Each row below holds a small network's activations on one input, seen along a few directions.
In each table, some parts of the input vary, and every possible input appears once, in random order.
A made-up example of a description, with smaller parts first: one of 3 separate values, together with either a single point or one of 11 places around a ring or (one of 6 places along a line, together with one of 8 places around a ring).
Shared parts are said once, and a part with two or three values counts as separate values.

Other details of the inputs shift rows strongly along three fixed directions, in all tables alike. That doesn't count.

Table:
r1: [ -7  -6 -31  -9  16  -4  15  28  -5  -1 -33]
r2: [ -5   3  13  -1  -3 -19   4   1   1  -4  -1]
r3: [-12 -13 -34 -10  14   7   4  24  -9 -10  -6]
r4: [-10  -8 -38 -13   6  12   0  22  -2 -11  -6]
r5: [12  2  8  0 -3 10  1 -9 -8  8  2]
r6: [-19  -3 -36  -5   8  17  -1  30   8  -2  -8]
r7: [-15 -18 -40  -7  -3   2  -7  17 -12 -15  -8]
r8: [ -6   3   0  11  -8  -2 -17 -15  27 -22  20]
r9: [ -6   2   2  -3 -18   6 -16 -12   4  -5  22]
r10: [ 7 -1 13 -4 -2 -9  5 -4 -8 -3  0]
r11: [ -4   0   5  10  -2 -14  -6 -12  19 -24   8]
r12: [-17 -16 -42  -6  -2  17 -15  10 -13 -14   7]
r13: [ 12   5  11  14   1 -26   9  -4  19  -3 -29]
r14: [  5   5  18  -2   6 -25  15   5  -4  -3 -16]
r15: [12  2  8  4 -9 -1  0 -6 -5 12 -9]
r16: [  9   5   4   1  -4  28 -10 -19 -10   8  23]
r17: [ 16  -4  17   1   5 -22  14   0 -16   8 -28]
r18: [ 12  -3  11   0   3  -1   3 -11 -16   7  -1]
r19: [ 2 10 17 -3  5 -4 10  3  6  2 -5]
r20: [  2  -1   3   1 -10  12 -13 -14  -6  10  15]
r21: [ 16   2  15  10   9 -29  17  -4  15  -7 -33]
r22: [  2   6  20  -2  11 -16  13   6   0  -1  -9]
r23: [-10   8   6  -2 -10  -1  -9  -4  10  -4  18]
r24: [  2   2   6   8   6   1  -5 -13  16 -25  18]
r25: [ -4  13   6   1 -10  16 -11  -6  10  -2  23]
r26: [  7   4   6  -1 -13   1  -3  -4   1   5  -1]
r27: [  3   6   3  -5 -10  18  -8 -12   1  -6  22]
r28: [ -9   3   7  -1 -10   6 -11  -9   1 -10  27]
r29: [-12  10   8  -1  -7   0  -9   0  13  -3  20]
r30: [  6 -13  18  18  66  63  27   7 -16  88  15]
r31: [ -8  -8 -37  -4   3   1   5  27  -3   1 -23]
r32: [ -1   0   4   2 -12  16 -17 -14  -2   5  23]
r33: [ 16   1  10   3  -8 -18   7  -5 -11  16 -30]
r34: [ -2   3   7  -1 -11 -11  -3  -2   3   3   4]
r35: [  6  -4  13  -1  -6 -32  12   1  -8   4 -24]
Each input here is: one of 5 places around a ring, together with either a single point or one of 6 places along a line.
Question: The inputs of r4 and r3 match in every part but the place on the ring of 5. If r5 is changed in the same way as r4 into r3, which row does it become?
Answer: r17
Question: A walk changes only the place on the ring of 5. It starts at r33 and steps to r16. List the rest of the walk in order.
Answer: r18, r12, r20

Table:
r36: [-3  0  5 -2  6  0  0 -4 10 -7 11]
r37: [  2   3   1  -7  -9  -1  -5  -4 -10 -11   6]
r38: [-4  8  3  1 -1  5 -4 -1 12 -1  7]
r39: [ -1 -11 -27   3  28  28   7  15   3  14 -12]
r40: [ -7 -14 -41  -8  -6  -9   0  21  -5  -5 -32]
r41: [  4   6   1  -4 -11   5  -7  -5  -7  -4   4]
r42: [ 16   1  31  10  16 -15  20  -9   7  31 -18]
r43: [ -6  -5 -23   2  32  35  12  25  -5  24  -3]
r44: [  8  -4  -3   0  -6   6  -4 -12  -5  -8   6]
r45: [-9  4  8 -3  4  2  3  3  4 -5 15]
r46: [ 5  1  0 -5 -6  3 -4 -8 -9 -7  6]
r47: [ -8 -18 -28  -1  31  20  10  15   3  12  -6]
r48: [ 6  4 -1 -2 -9  8 -7 -8 -5 -2  4]
r49: [  1  -3  -2  -3 -13  -1  -7  -9   0   0   8]
r50: [ -8 -19 -36 -12   9  -2   5  20 -13   0 -20]
r51: [ 13   2  20  -3 -17 -47  10  -4  -5   4 -32]
r52: [  4  -5  -3   0 -12  -1  -6 -10   1   0   7]
r53: [ 16   9  37  14  26   6  24  -4  -1  52 -11]
r54: [-6  2  5 -4  4 -1  0 -1  9 -9 12]
r55: [ -4  -3   1   5  -9  -2 -12  -6  -6   1  10]
r56: [ -3   1   0   9 -12   2 -14  -6  -6   2   7]
r57: [  2   3  -2  -2 -14   3  -9  -5  -1   2   4]
r58: [ -4  -5   0   2  -8  -7 -10  -6  -9  -8   8]
r59: [ -2   0   0  -7 -12   0  -7  -3  -4   2  10]
r60: [-7  3  3 15  3  4 -8 -3  9 -1  8]
r61: [ 18   3  35  26  26   0  18  -7  -4  37 -18]
r62: [ -1 -13 -26 -15 -18 -78  18  25  -8 -31 -74]
r63: [  0  -1   0   5  -6  -2 -10  -7 -12 -11   5]
r64: [ -5   0   6 -10 -11  -2  -2   2 -10  -5  11]
r65: [  1   8   1   1  -2   1  -5  -3  12 -14   3]
r66: [  1   6   2  -4 -10   8  -6  -3  -9  -1   5]
r67: [ 10   3  24  -4 -10 -34  13   1 -10  15 -26]
r68: [ -3  -1   2  -9 -10  -4  -5  -4  -7  -8   9]
r69: [ 17  -2  17  -1 -17 -51  13  -9  -4  -8 -31]
r70: [  4  -1   1   3   2   2  -1  -7  12 -16   6]
r71: [ -5 -19 -29   1  29  19  11  13   4  11  -7]
r72: [ -3   5   0  -5 -15   2  -8   0  -5   0   6]
r73: [-5  3  2 -1 -1 -4 -4 -3 14 -6  8]
r74: [ 0  4  5 -1  9  6  0 -1  5 -7 10]
r75: [  1   7   3  -5 -11   8  -4   1 -10  -2   8]
r76: [ -5   1   5  -8 -13   0  -4   3  -7   3  10]
r77: [-3 11  5  0  0  4 -1  1  7 -8  5]
r78: [ 13   4  33   9  20 -11  22  -4   3  37 -14]
r79: [ -2   6   2  -6 -16   2  -6   4  -6   1   8]
r80: [ -4   1   3  11   6  -2  -5  -2   4 -16   7]
r81: [-13 -19 -29   8  31  11   7  21  -3   8  -9]
r82: [ -4  -2   4  -9  -6   3  -3  -3 -10   0  12]
r83: [ -5 -12 -29   2  24  20   6  16   6  17 -15]
r84: [  9   0  -4   3  -9  12  -6 -11  -2  -1   4]
r85: [-1 -1 -1  3 -3 -4 -3 -7 17 -9  6]
r86: [-9  0  3 11  2 -5 -6 -3  9 -5  9]
r87: [ -3 -14 -27   0  33  23  10  18  -2  11 -10]
r88: [  0   3   4  -7  -8   2  -4  -3 -12  -8   8]
r89: [  4   3   0   5  -4   3  -4  -6  15 -16   1]
r90: [-3  6  1  1 -2  2 -5 -2 14 -4  5]
r91: [ 4  1  3  2  8  7  0 -6  9 -9  8]
r92: [ -4 -11 -41  -7  -4  -6   1  18  -8 -12 -32]
r93: [-3  7  8 -1  5  5  3  4  2 -9 13]
r94: [  0   5  -1  -4 -14   3  -8  -3  -3   1   6]
r95: [ 0  9  3  1  0  4 -3  0 10 -9  5]
r96: [ 0  2 -1  5 -6  0 -5 -6 18 -9  2]
r97: [16  9 38 14 27  8 27 -1 -3 55 -8]
r98: [-3  6  7 -1  8  7  1  0  3 -7 11]
r99: [  5  -2  -4   2 -13   6  -8  -9   2   2   3]
r100: [-8  3  7 -4  5  1  1  0  6 -6 13]
r101: [ -1   4   5  -9 -12  -1  -3   2 -12 -12   8]
r102: [-10   6   4  -3  -4  -6  -2   2  11  -8   9]
r103: [-10   7   6  -3  -5  -5   0   6   9  -7  11]
r104: [  1   3   0   8 -10   1 -12  -7  -9  -6   2]
r105: [  5  -1  -2  -3  -8   3  -5 -10  -6  -9   5]
Question: The inputs of r66 and r77 match in every part but one. If r51 is changed in the same way as r66 into r77, which row does it become?
Answer: r73
Question: The inputs of r48 and r65 match in every part but one. If r88 is changed in the same way as r48 into r65, which row does it become?
Answer: r98
Question: What do these inputs look like to the network?
Answer: one of 2 separate values, together with one of 5 places around a ring, together with either a single point or one of 6 places along a line
Question: Which other rows does r38 become when the choice among 2 separate values takes its other values? List them by row number.
Answer: r94
Question: A walk changes only the place on the ring of 5. It starts at r68 and steps to r59. List the rest of the walk in order.
Answer: r94, r41, r37
Question: List by row number the other rows that have the choice among 2 separate values and the place on the ring of 5 in common with r45.
Answer: r36, r47, r54, r71, r81, r100
Question: A walk changes only the place on the line of 6. It starts at r103 and steps to r102. List the rest of the walk in order.
Answer: r78, r73, r42, r85
Question: Which other rows does r75 become when the place on the ring of 5 takes its other values? List them by row number.
Answer: r64, r76, r79, r101
